Each row below holds a small network's activations on one input, seen along a few directions.
In each table, some parts of the input vary, and every possible input appears once, in random order.
Descriptions start from the smaller parts, as in this example, which fits no table here: line(4) and (point or line(9) or (values(3) and ring(5))).
Shared parts are said once, and a part with two or three values counts as separate values.
In the rows, 128 means zero.

Other details of the inputs vary at random and push rows far along two fixed directions, the same in every table; ignore that.

Table:
r1: [178 107  85 172 110 120 101  78 162  94  70]
r2: [129 118 138 117 149 133 141 179 112 144 138]
r3: [126 118 154 111 106 126 146 157 102 150 139]
r4: [132 114  93 153 129 146 147 117 171 103 116]
r5: [141 101 127 132 145 144 146 165 123 139 124]
r6: [138 102 125 138 120 150 129 131 172 122 111]
r7: [114 108 118 134 134 149 170 153 129 123 141]
r8: [115 143 123 118 120 131 185 160  96 167 139]
r9: [139 127  91 152 108 124 151 102 144 112 100]
r10: [107 197 114 114 147 104  44  25 143  68 133]
r11: [152  83 115 150 137 141 133 129 152 105 109]
r12: [127 117 160 112 104 131 159 175  97 155 143]
r13: [156  95  89 202 120 111  92  79 175 108  86]
r14: [109 198 151  90 141 118  38  72 120 122 139]
r15: [125 123 118 130 112 124 178 139 115 132 132]
r16: [106 126 126 120 141 152 174 179 107 149 150]
r17: [ 63 202 186  83 166 110  54 114  98 179 191]
r18: [163  98 104 165  87 124 101  77 171  80  79]
r19: [116 133 129 119 118 123 169 150  94 138 149]
r20: [104 191 107 126 160 125  25  59 147  53 139]
r21: [135  91 129 141 118 151 125 132 154 109 114]
r22: [ 95 183 158  89 163 140  36  98 123 110 156]
r23: [162 101 114 147 117 115 133 110 141 111 101]
r24: [142 107 129 135  98 122 135 115 146 125 101]
r25: [137 128 139 108 136 117 157 150 110 166 128]
r26: [143 118  99 161 102 126 144 114 130  90 115]
r27: [165  98 116 155 112 119 134 126 129 106 107]
r28: [ 96 134 123 149 132 120 160 148 116 172 153]
r29: [124 130 149 106 112 127 152 151 117 167 126]
r30: [141 103 130 125 148 141 157 157 147 146 129]
r31: [115 114 151 113 124 145 150 193 114 155 140]
r32: [133 117 148 104 134 113 174 161 105 169 135]
r33: [ 95 195 184  53 175 103  81 128  64 154 193]
Each input here is: values(3) and (point or line(4) or line(6)).
- The inputs of r26 and r12 match in every part but the values(3) part. If r20 is changed in the same way as r26 into r12, which row does it become? => r31
- List by row number the other rows that have the values(3) part in common with r25. => r1, r2, r5, r11, r13, r23, r27, r30, r32, r33
- Change only the values(3) part in r8. List by row number the other rows that result. => r1, r14

Table:
r34: [ 81 153 148 121 119 129 201 164  72 209 167]
r35: [120 178 115 115 197 145  52  97 161  98 141]
r36: [134 170 138 126 163 121  21 106 139 114 132]
r37: [ 80 163 115 110 154 117 208 175  96 208 168]
r38: [165  70  89 177  54 146 151 154 158  86  53]
r39: [153  92  79 216  52 109 173 117 165 125  71]
r40: [101 105 170 102 158 151 169 204  85 190 169]
r41: [169  65  73 187 133 162 165 149 195 100  81]
r42: [164  74  63 181 121 123 196 129 156  68  79]
r43: [106 186 117 107 151 133  82  71 143  71 162]
r44: [136 150 161  93 157 113  38  74 146 114 124]
r45: [ 73 170 134 108 133 129 216 173 102 194 171]
r46: [115 166 124 118 168 105  70  66  95  74 138]
r47: [106 123 150  90 135 138 189 188  55 173 176]
r48: [140 131 179  69 132 105 204 185  63 194 165]
r49: [103 129 161  98 125 146 193 182  65 176 182]
r50: [150  37  98 199 101 155 153 132 170 111  86]
r51: [119 179 141 117 120 108  54  80 125  85 152]
r52: [181  61  80 188  68 119 162 139 150  88  79]
r53: [ 88 162 128 111 177 138  62  85 172  86 155]
r54: [175  49  89 199 117 161 147 142 161 116  78]
r55: [ 94 188 114  90 147 152  68  91 141  65 130]
r56: [146 159 155  97 164 119  35  77 145 122 120]
r57: [ 80 104 177 111 139 151 173 190  97 197 177]
r58: [165  72  58 174 100 142 187 130 165  75  92]
r59: [180  34 114 174  84 131 154 123 189 124  61]
r60: [194  63 102 167  53 143 170 117 169 102  52]
r61: [129 165 143 123 159 119  24 103 141 107 137]
r62: [ 96 156 157 129 134 112  32  88 156 108 149]
r63: [104 105 199  80 126 127 178 190 108 218 160]
r64: [114 133 180  49 109 143 184 202  75 191 133]
r65: [ 81 164 132 117 168 138  64  78 176  91 159]
r66: [199  58 100 173  59 127 177 108 164 104  66]
r67: [178  79  71 192  77  99 176  93 163 155  51]
r68: [151 163 150  99 167 120  32  80 143 129 116]
r69: [159  43 104 199  81 130 144 150 183 111  79]
r70: [101 192 120 102 145 149  76  81 146  70 149]
r71: [104 142 177  88 102 138 183 219  77 182 167]
r72: [108 112 179  99 139 127 164 229  93 195 166]
r73: [141 168 143  90 154  82  69  60 110  90 119]
r74: [108 176 135 113 131 149  57  70 116  84 143]
r75: [127 162 130 128 181 144  32  87 128 113 137]
r76: [126 171 126 122 157 114  69  61 102  81 155]
r77: [103 155 171  89 107 106 207 165  83 232 150]
r78: [120 187 112 111 170 114  86  71 131  67 160]
r79: [ 87 146 129 123 140 117 193 167  67 223 163]
r80: [ 94 123 153  88 175 152 185 210 117 172 174]
r81: [ 90 130 158  81 121 166 178 202  64 170 149]
r82: [202  53  87 163  70 120 172 113 154 101  61]
r83: [133 180 135 121 140  90  58  81 114  82 151]
r84: [103 196 109 140 135  79  54  66 124 134 135]
r85: [180  63  83 195  88  99 170 140 142  81  67]
- The inputs of r70 and r74 match in every part but one. If r43 is changed in the same way as r70 into r74, which row does it become? => r49
- Describe the family of inputs behind these rows. => line(4) and (values(2) or line(5) or line(6))
- List by row number the other rows that have the line(4) part in common with r83. => r36, r38, r39, r51, r52, r61, r62, r69, r71, r72, r84, r85
- Change only the line(5) part in r53. List by row number the other rows that result. => r35, r41, r65, r80
- Change only the values(2) part in r34. List by row number the other rows that result. => r79
- A walk changes only the line(5) part. It starts at r63 and steps to r59. List the rest of the walk in order. => r44, r56, r68

Table:
r86: [130 112 167  99 149 127 192 210  65 188 168]
r87: [193  49 108 156  99 123 176 146 146 130  82]
r88: [ 97 123 128 124 125 159 161 179 117 162 146]
r89: [172  72 128 132  86 123 170 163 138 122  99]
r90: [106 123 192  62 114 135 178 203  76 199 172]
r91: [116 135 128 127 129 138  66  74 148  66 117]
r92: [199  55 105 169  63 130 181 156 152 109  50]
r93: [137 150 127 148 123 110  51  73 167 121  94]
r94: [169 117 103 158 133 107  45  41 180  86  88]
r95: [154 109 101 149 149 122  80  70 157  61  96]
r96: [116 159  97 159 158 135  48  58 198  71 123]
r97: [ 79 219 173  37 220 132  79 123  86 133 213]
r98: [158 114  80 162  71 102 193 114 122  95  93]
r99: [119  85 121 160 126 131 162 161 155 149 113]
r100: [140  73  76 193 107 147 174 167 171 136  92]
r101: [121 146 101 137 125 151  68  83 148  64 117]
r102: [ 77 225 126 112 144  81  78  57 110 136 164]
r103: [ 89 130 184  99 128 142 175 209  76 208 183]
r104: [110 194 172  73 134 124  38  78 108 116 140]
r105: [100 184 164  94 157 100  31  81 141 141 159]
r106: [108 123 142 106 131 167 178 176 121 134 157]
r107: [118 187 168  82 172 107  58  96 105 160 146]
r108: [170  81 113 167  93 129 147 146 137  88  98]
r109: [114 156 103 149 141 153  50  51 188  60 123]
r110: [ 79 204 172  99 175 107  32 100 113 144 185]
r111: [122 114 109 162 120 139  72  69 175  76  98]
r112: [ 85 163 157  80 102 118 228 181  47 195 179]
r113: [181  76  61 189  77 105 228 118 127 116  74]
r114: [132 137 107 149 167 117  42  46 166  74 108]
r115: [105 128 134 108 166 142 179 200  93 190 162]
r116: [106 145 133 109 131 101 235 178  61 216 163]
r117: [150  80  68 203  47 123 220 117 146 130  76]
r118: [125 114 127 104 154 144 189 201  88 164 150]
r119: [179  55  97 195  57 143 153 122 178 125  45]
r120: [119 200 181  54 176 105  54  99  84 145 157]
r121: [110 119 171 102 115 145 172 196  80 170 165]
r122: [ 88 213 160  58 186 134  63 108 114  85 189]
r123: [174  46  90 181  89 137 170 141 167  67  66]
r124: [148 121 112 157  99 124  40  42 187  79  90]
r125: [108 133 142  87 138 144 183 214  83 151 161]
r126: [118 121 130 121 169 148 177 172 127 161 155]
r127: [153  85 121 166 131 127 158 155 126 152 119]
- Describe the family of inputs behind these rows. => ring(6) and (point or line(6))
- The inputs of r125 and r88 match in every part but the ring(6) part. If r98 is changed in the same way as r125 into r88, which row does it become? => r117
- List by row number the other rows that have the ring(6) part in common with r110. => r93, r96, r99, r100, r102, r105
- Change only the ring(6) part in r96. List by row number the other rows that result. => r97, r106, r109, r122, r126
